Each row below holds a small network's activations on one input, seen along a few directions.
Each table varies a few parts of the input and shows all the possible inputs, shuffled.
A made-up example of a description, with smaller parts first: one of 3 separate values, together with either a single point or one of 9 places around a ring or (one of 6 places along a line, together with one of 8 places around a ring).
Shared parts are said once, and a part with two or three values counts as separate values.

Other details of the inputs vary at random and push rows far along two fixed directions, the same in every table; ignore that.

Rows:
r1: [-81 -12  49 -14  37 -29   3  -6  -6 -39  -8  16  21]
r2: [ 29  21   1  13  -8   8  -7   2  -7 -34 -12  22  -4]
r3: [-42 -13  -2 -10  22  -2   6 -19  19  31  16  -7 -16]
r4: [ 59  26 -35  22 -31  24   9   3   6  23  -8 -14  -2]
r5: [-10 -24   6 -16  41 -27  18 -17  26  17   0   5  -4]
r6: [ 16  -7 -32 -17  28   9  15   1  63  69 -16 -16  -5]
r7: [ 59   0 -31 -16 -32  33 -11  21   7  17  -4 -24   6]
r8: [-42 -18  -6  -7  -6 -35  15   1   9  51 -34  29 -34]
r9: [ 76  15 -23 -13 -16  25  -1  -1   2  18  -1  -6 -10]
r10: [-22 -39   8   5  21  -8   4 -18  39  11  -5   2 -21]
r11: [ 13  26 -16   9  -8   7 -17  -6 -33 -23   1   0  -2]
r12: [ 55  24 -50  16 -18  33  -3   1  -2  23  -1  -5  -5]
r13: [ 79   9 -27  -1 -10  27  15   8   6  17  -2  10   7]
r14: [-24 -11  -2 -11  43 -16  17   4  35  22 -15   4  14]
r15: [ 14  30  14  11 -25   3  -8   8 -23 -11  10  -4   6]
r16: [-34  33  30   7   8 -18 -16  13 -73 -81  12  26  20]
r17: [-17 -45  12  -4  29 -10  17  -7  31  15   6   6  -6]
r18: [ 58   7 -20   3 -37  32  22  -4 -10  29   8 -20  13]
r19: [-21 -36   6 -16  17 -19   3  -3  39  11  10  -4 -21]
r20: [ 14   1  10  19 -25  13   8  17 -28 -20  10  -4  15]
r21: [ 16  17  -4   6  -7   8 -11   4 -37 -12  17   9  19]
r22: [ 29  26   8   2  -5  11  -4  14  -9 -28  -2  23  -5]
r23: [  5  10  -2  11 -17  26 -15  16 -30 -18  17   1  -4]
r24: [ 64  -9 -25  -4 -20  42   3  17  -1  21  -8 -14  21]
r25: [-29  25  59  -2 -11  -2 -18   4 -50 -89   5  35   1]
r26: [ 16  28  -1  16 -22  -3  -4  -4 -25 -23  -6  -9   1]
r27: [-27 -13   2  -6  28 -17  -9 -19  37  23 -18  -7   4]
r28: [ 30  14  10   8 -15   5 -19 -10 -13 -28  -5  15   0]
r29: [-32 -10 -14   1  41 -16  18  -3  21  28  10   6   0]
r30: [ 18  30  -5   8  -6  13 -13  12  -9 -28 -25   9  13]
r31: [-78   3  36  -6  43 -43 -14 -11   0 -45 -23  10   5]
r32: [-23 -18   7 -15  36 -19   5  -8  29  28  -8  -3  19]
r33: [-26  32  42  -5  10 -18 -17  19 -59 -87 -13  24  34]
r34: [ 14 -16 -27   8   3  -6  13 -28  52  75  -1 -30 -11]
r35: [ 19  -4  -1 -10 -16   8  -9  24 -20 -31  -4  -4  26]
r36: [-33 -31   2   0  23  -4  -2  -8  38  16 -18 -11  -3]
r37: [ 19  27  11  -8 -10  13 -22  12 -16 -16  -8   3  17]
r38: [-21 -41  -1  -6  15 -22   0 -16  40   5   0  -4 -21]
r39: [  9  12  13  17 -30  17  -2  18 -22 -18  10  -8  -1]
r40: [ 60  -5 -38  -5 -34  30 -14   9   9  11 -14 -25   7]
r41: [ 24   0  16   4 -17  22 -10  13 -14 -29   5  12  -8]
r42: [-40  43  33   5   2 -13 -27  14 -67 -79  12  22   4]
r43: [  4  21   2  -9 -44  -5   1  32 -44  11 -24  39 -21]
r44: [ 10  35 -10   9  -5  16  -9  17 -24 -17  10  12  -2]
r45: [ 57  14 -21 -17 -27  46  -2   2   2  25 -10 -17   8]
r46: [ 23   8  11   3 -22  18  -8 -16 -16 -32  -6  12  -5]
r47: [-24  14  56   0  -6  -6  -7   3 -56 -91   5  38  17]
r48: [-36 -36  -6   3  29  -5  12  -4  16  26  18  -5  -3]
r49: [-17 -16  16 -12  29 -19   0 -17  37  24   6   7 -14]
r50: [-16 -47   4 -15  23 -23  13  -5  33  10  10   0  -6]
r51: [-15 -18   1  -7  33 -25   4 -28  34  12 -11   1 -19]
r52: [ 57   9 -28  -7 -30  43  -5 -10   4  19 -20 -18   9]
r53: [-41  35  33  22  -7 -13 -37   1 -61 -80   8  27  10]
r54: [-37 -23  -4  -9  27  -7  17 -21  12  29  16  -4   0]
r55: [-40 -27 -12  -9  17 -14  -2   0  23  22  22 -14 -18]
r56: [ 53  18 -18   1 -42  36  11  -2  -4  31   8 -24  -3]
r57: [ 13   9  10  -1 -15  26 -16  23 -15 -24  -8  -1  10]
r58: [ 16  33   6   5 -19   0  -1   8 -27 -17   4  -9   1]
r59: [-31 -35   0  -1  10 -28  21   1  25  21  14 -20   1]
r60: [  9   7   6  28 -33  14  -5   6 -20 -24   0  -9   0]
r61: [ 21  23   4   7 -13  -4   9   7 -33 -18   4  -5  16]
r62: [-26  -5   2 -23  37 -18   1  -6  31  24 -14 -11  -2]
r63: [-85  15  44  12  31 -44   8   8   3 -33   4  16  -6]
r64: [-35 -37 -14  -7  23 -19   8  -1  17  21  22 -11  -3]
r65: [ 55   3 -28   2 -47  24   3  17   1  22  14 -31  -5]
r66: [ 64  20 -31  13 -23  22  23  14  -2  28   2 -10  13]
r67: [-11 -27  13 -10  34 -24  11 -18  30  23   6  10   1]
r68: [ 55   4 -33 -11 -49  11  20  27 -29  55 -25  26  -9]
r69: [-36 -29  -4   8   2 -27   8 -10  33  16   4 -24 -14]
r70: [  3 -24 -41  -4   9  16  12 -36  41  71   6 -25 -19]
r71: [-38 -15   6   7   6 -14  16 -29  28  25  -1 -17 -12]
r72: [-40 -32 -19   2  15 -17  -5 -13  25  16  12 -15 -17]
r73: [  6   5  -9  22 -20  24 -18   4 -28 -24   7   0  -4]
r74: [-27 -15  10   3  21 -29  18 -13  23  34  10  -9   8]
r75: [-87   6  39   1  37 -37 -17  -6 -11 -28  18  18  -4]
Each input here is: one of 3 separate values, together with either a single point or (one of 4 separate values, together with one of 6 places along a line).
Changing only the choice among 3 separate values turns r1 into r45. The same change can be made to r59. Which row results? -> r65
Changing only the choice among 3 separate values turns r15 into r74. The same change can be made to r58. Which row results? -> r61
Change only the choice among 3 separate values in r55. List by row number the other rows that result. -> r64, r72
Change only the choice among 3 separate values in r51. List by row number the other rows that result. -> r5, r9
Change only the place on the line of 6 in r27. List by row number the other rows that result. -> r30, r31, r36, r40, r52
Change only the choice among 4 separate values in r75. List by row number the other rows that result. -> r15, r37, r49
